A small network was shown many inputs. Here are its activations along a few directions, one row for each input.
Each table varies a few parts of the input and shows all the possible inputs, shuffled.
Descriptions start from the smaller parts, as in this example, which fits no table here: one of 5 places around a ring, together with either a single point or one of 9 places along a line or (one of 2 separate values, together with one of 6 places along a line).
Shared parts are said once, and a part with two or three values counts as separate values.

Rows:
row 1: [ 17  23  -1   0  -5 -16  27  12  19 -26   3 -10   3  -9 -19 -12 -27]
row 2: [ 21   9 -11 -10  -2  11 -24   6   9  17  18  -1  -3  -7   9  24   3]
row 3: [ -4 -36   4  -5  23  -6  23 -24  -3   2 -13  27  26  36   5  13   3]
row 4: [-31 -11  -1   9  -2  -2 -25 -10 -13   4  -5  10 -13  -3   8   8   1]
row 5: [ 14   8 -25 -14  -9  16  -1  -2  21  34  12   8  12  11  15  17  11]
row 6: [-17  24   1  -1 -25 -10  19   3   8 -36 -12  -8 -11 -20 -17 -25  -9]
row 7: [  3 -13  -2   7  10  -1 -17  -3  -7  15  10   8   8   5   8  17 -19]
row 8: [-13 -14  11  13  -1  -2 -21  -3 -15  17  -1   0  -9   1  10   4  -2]
row 9: [ -9  14   0  -2 -12  10  -7   8  11  -6  -6 -16 -15 -13  -1 -20   3]
row 10: [  2  10  -1  -2 -11  -1  -5  14   2  -5  -1 -24 -12 -11  -4 -17   8]
row 11: [  8  15   0   0  -5   2  -3  11   2  -6  10 -19  -9  -9   1 -19   0]
row 12: [ -7  27   6   6 -16  -7  21   6   8 -29 -18 -17  -8 -17 -20 -22  -6]
row 13: [  9   9  -3  -9   1  13 -20  14   3  19  19  -5  -6 -14  11  19  12]
row 14: [-23 -32  30  11  14   4  -6 -19 -20 -15 -23  10  -1  15  -2   5  10]
row 15: [-23 -10   6  11   4   4 -21  -9 -13  13  -9   4 -10  -7  11   7   0]
row 16: [ 11  28   4  -3  -5 -14  27  20   4 -27  -3 -14   3 -12 -21 -16 -15]
row 17: [ 16   9 -13  -9   5  -4   1  13  15  -6  11 -14  -2 -10  -2  -3 -10]
row 18: [  5 -35  21   0  23  -5  -1 -16 -16 -14  -6  19  13  22  -2  16  -9]
row 19: [ -5 -32  28   2  25  -4   0  -6 -24 -12  -8  13  11  20  -4  12   2]
row 20: [ 19  21 -18  -2  -5 -13  48   5  21 -10  -1   2  12  -7 -19 -18 -13]
row 21: [ -2 -13 -21  -2   8  -2   6 -12  -1  29  -1  17  22  18  15  16  -5]
row 22: [  7  11   1   5  -7  14 -24   4   0  18  21 -11 -10 -10  12  11  15]
row 23: [-16  14 -11  -3 -15   1 -12   8   7 -18  -4 -14 -15 -10  -7 -15   8]
row 24: [  3  23   9   5 -18 -16  23  10   4 -25 -10 -21  -8 -14 -19 -23  -6]
row 25: [-34 -35  24   7   9  -3  -7 -21 -18 -23 -16  17  -5  14  -1   5   9]
row 26: [ -2  -6   6  10   9  -4 -20  -7 -24  11   4   5  -6   3  11   8  -3]
row 27: [-16  10  -5  -2 -23  18 -33   1   7   9   9   0 -17 -12   9   8  17]
row 28: [  3   8   1  -1  -8   7 -27   6   5  19   9 -10 -21 -10   8  13  22]
row 29: [ 18   8 -27  -5  -5   7  18  10  18  12   9  -5  14   1  -6 -15  -2]
row 30: [ -3  -8   7   1  12   0 -17   5 -15  16   6  10  -1   4   9  10 -12]
row 31: [ -5  13  -1  -2 -11  19 -30   1   6  16   1  -5 -19 -14  10  11  20]
row 32: [ -9 -32  32  15  18  -2  -1 -17 -25 -13  -3   9   5  19   2   4   3]
row 33: [ 11   9 -30 -14  -4   2  22   6  20   9   1  -7  19   6   4  -8   1]
row 34: [ 20   6 -25 -11  -4  16  -2   0  15  35  18  10   6  -4  11  15  13]
row 35: [  4 -37   9   2  18   2  19 -20  -8   6  -6  30  24  29  -2   4  -1]
row 36: [ 11  29   7   4 -10 -15  24   7   0 -29  -3 -15  -5 -13 -16 -23 -11]
row 37: [  8  12  -5 -10   3   1   2  22   4  -4   9 -17  -2 -13  -2 -10  -2]
row 38: [-11 -35  34   6  12  -5  -4 -16 -24 -11 -17  10  -4  18   0   3   9]
row 39: [ 15  25 -21  -8  -8 -16  47   4  24 -14 -11  -1  19   9 -16 -13 -12]
row 40: [  7 -14 -18   0  10   1   3 -10  -5  31   4  23  13   8  10   9  -7]
The inputs of row 19 and row 25 match in every part but one. If row 13 is changed in the same way as row 19 into row 25, which row does it become?
> row 27
What is each input in this table made of?
> one of 5 places along a line, together with one of 8 places along a line
Which other rows does row 12 become when the place on the line of 5 takes its other values? List them by row number.
> row 9, row 14, row 15, row 31

Rows:
row 41: [ 11  -3   6 -16  18  17 -23  18  11 -15   6 -18 -30 -22  -8   5  22]
row 42: [-21  35  -8   0 -20   7  -3   5  14  -7 -16 -21 -18 -10   3 -27  25]
row 43: [-26 -39  22  22  20  -5 -34 -32 -47   8 -11  29  -1  30  17  18   0]
row 44: [-19  34  -6   5 -29  13  -9  -8  21 -24   1 -11 -10 -20   0  -9  15]
row 45: [  2  -3 -16 -13 -16  -1  40 -21  23 -29  -5   8  20   9  -5  -6  -7]
row 46: [ -3  17 -40   1 -13   4   3   7  26   1   4   5  10 -18  -4   6 -35]
row 47: [ -3   3  -9  -8 -16  -3  42  -2  11  -4 -17  -8  28  20  -4 -24  11]
row 48: [ 40 -14  12 -22  15   1  13   0   6 -10  11 -10  20  21   1   2  13]
row 49: [-22   4  12  20 -22 -16   8 -14 -19 -29  -4  -8  18  -9  -8 -12 -23]
row 50: [  0  -5  41  10  -3 -21  -5   5 -24 -18  -8  -2  -5  -7 -14  10 -26]
row 51: [ 18 -15   3  -3  18   4  40  -1  23   3  -3   7   5  15  -7 -18   4]
row 52: [ -6 -25 -20   3   2  11 -41 -16 -12  54   8  21   9  19  28  34  -3]
row 53: [ 27   9 -16 -15  26  -5 -20  27  11  18  21  -4   7 -12  -1  15 -10]
row 54: [ 12 -10  21  13  31 -22  -5  -2 -29 -19  10 -15  -5   4  -8   5  -1]
row 55: [ 24  22 -27   5   6   8   6  12   5  35  21  -2   2 -10   7 -11 -12]
row 56: [ 26  24  -7  -4 -14  -7 -11  16   6  19  18  -2  -2  -8   6  24 -24]
row 57: [ 16   0  22 -11  -8   3  24   7   6 -14   9   6  20  19  -6  14   1]
row 58: [ -7 -46  -1 -14  15   9  -1 -34 -13  17 -10  38  18  35  19  23  24]
row 59: [ -1 -11  18  19  21 -17  15  -6 -17  -2  -8  -7 -10 -10  -4 -22 -15]
row 60: [  3  26 -39   3 -23  -9  10  13   7  29  -5 -14   9  -7   0 -12 -10]
row 61: [-10   7   8  -9   1  13  -8  20  19   5   1  -7 -27 -28  -5 -25  16]
row 62: [-26  -3   1  12  -1 -20  17   3 -21 -21 -21  -7  -6   7 -12 -30 -23]
row 63: [-32 -26   8  12   6  30 -47 -10  -8  18 -11  26 -20   6  15  24  40]
row 64: [ -3  22  14 -10 -17   6 -12  13   2 -12   8  -5 -30 -27 -11  14  20]
What is each input in this table made of?
> one of 4 separate values, together with either a single point or one of 5 places around a ring
The inputs of row 61 and row 55 match in every part but the choice among 4 separate values. If row 42 is changed in the same way as row 61 into row 55, which row does it become?
> row 60
Which other rows does row 52 become when the choice among 4 separate values takes its other values? List them by row number.
> row 43, row 58, row 63

Rows:
row 65: [ 31  -9   3  -3  24   1 -23   6  -9  39  23   2   0   5  20  27  -6]
row 66: [-18  -4  -6   8 -12   8 -30  -6 -12   4   8   6 -10  -4  -3  22  34]
row 67: [  2  62 -27 -12 -30  -8  17  37  27 -27   5 -35 -22 -42 -23 -33   5]
row 68: [-29   0  20  11 -14 -12  -3 -13 -20 -11 -28   1  -3   3   5  -3 -15]
row 69: [ 19 -25  24   1  28 -17  25  -3  -7 -28  -8  -2  17  27 -14  -4 -16]
row 70: [-33  -6   1  -3 -17  23   0 -18  -6   8  -5  17  -5  -5  19 -16  26]
row 71: [-15 -24  32  11  25 -10   3   1 -11 -46 -15  -6 -16  -3 -26 -14   0]
row 72: [ -3 -12  -7  15   9 -18  16 -14  -7   6 -21  13  19  21  -8   4 -23]
row 73: [ -1 -20 -13  -8  -7  17  11 -17  17  25  -7  13  23  26  17  -5   1]
row 74: [ -1  -7  21   1  18  14 -49   9  -7  22  12  -5 -32 -25  19  17  -4]
row 75: [ 35  56 -34 -24 -22  -2  41  27  31 -17  26 -19  13 -23  -4 -30 -19]
row 76: [ 14 -11 -15   4  -2   3  -8  -9   4  25  10  15  16  20  -3  34  16]
The inputs of row 68 and row 72 match in every part but one. If row 71 is changed in the same way as row 68 into row 72, which row does it become?
> row 69
What is each input in this table made of?
> one of 2 separate values, together with either a single point or one of 5 places along a line
Which other rows does row 73 become when the choice among 2 separate values takes its other values? List them by row number.
> row 70
Which other rows does row 67 become when the choice among 2 separate values takes its other values? List them by row number.
> row 75

Rows:
row 77: [ 31  25   0 -20   6 -14  32  27  29   8  23 -16   0   1 -29  -3  -8]
row 78: [-11 -29  28  24   6   2 -24 -34 -37   7  -5  41   6  21  -7  24  -2]
row 79: [-20 -38 -22  -6  31  18 -35 -13 -23  43  15  18  18  16  36  20  19]
row 80: [ 28  17 -13   7  10 -17  31  19 -10 -41  -9 -21  -1 -10   5 -37 -12]
row 81: [ 17  18   2   7 -15 -16  16  30  -1 -43  10 -17  19  -8 -27 -13 -31]
row 82: [-12  40  -1   3   2   1  12   4   7 -28 -21 -27 -13 -38  -3 -50  -8]
row 83: [ -8  22   9 -15 -13  -2  16  12  30 -45  -6 -17 -30 -34 -17 -33   8]
row 84: [-16 -30  33   8  15   5 -56  -8 -35  15   8   9 -12   1  22  52  -5]
row 85: [-21 -40  31   8  31  -1 -46 -10 -41  29   9  -7  -9  -4  41  25   9]
row 86: [ -8 -41 -11 -15  23  30 -36  -7  -3  30  18  23   6  28  17  36  32]
row 87: [ 37   2  -2  -1   0  -8  37  28   5 -50  -6 -22   0 -16 -13 -20   6]
row 88: [ 29  23 -45  -9 -23   8  23  10  24  21   9  -9  -7 -27  21 -23 -11]
row 89: [ 23  40 -35  -2 -37  16   9   6  33  16  19 -13   4 -14  -9   7 -25]
row 90: [ -7  59 -27   2 -45   1   2  12  14  -5 -13 -21  -6 -31  -9  -6   9]
row 91: [-10 -47  35  16  15   8  -4 -26 -21   6   5  30  -9  24  -4  17  22]
row 92: [-25 -50  32  -1  18   5  26 -26  -5 -13 -24  25  31  50   1   6   6]
row 93: [-19 -43  17   3   3  -7   5 -32 -24 -10 -40  39  33  42 -13  18 -20]
row 94: [-13  42  -7  -4 -49   6   3  29  37  -2   7 -28 -16  -7 -15 -23  24]
row 95: [-12 -24 -21  -2  18  18 -51 -16 -10  29  13  31  12  29  14  49   9]
row 96: [-17  42   4  -9 -17  -8   3  -1  14 -40  -8 -16  -9 -44 -24 -22 -18]
row 97: [ -8 -39  42   5  25   6 -51  -9 -14  15  10  -4 -24  15  19  40  26]
row 98: [-17  49 -27 -16 -37 -12   7   4   8   5  -2 -28 -19 -29   5 -35  16]
row 99: [-16 -39  20  27  23 -11 -12 -38 -33  17  -3  28 -13  26   7   4   9]
row 100: [ 33  43  -7   1   3 -16  18  39  27  -2  10  14  15  -1  -5  -3 -30]
row 101: [ 34  26 -24 -17 -26  21  22   8  42  15  15 -18   7 -23   3 -10   9]
row 102: [ 32  28 -20   3  17 -21  30  25  11  22   4 -21   1  -5 -18 -16 -21]
row 103: [-26 -58   9   2  17 -14  22 -31 -26   1 -36  28  17  39   3  -3 -13]
What is each input in this table made of?
> one of 3 separate values, together with either one of 4 places along a line or one of 5 places around a ring
The inputs of row 91 and row 78 match in every part but the choice among 3 separate values. If row 94 is changed in the same way as row 91 into row 78, which row does it become?
> row 90
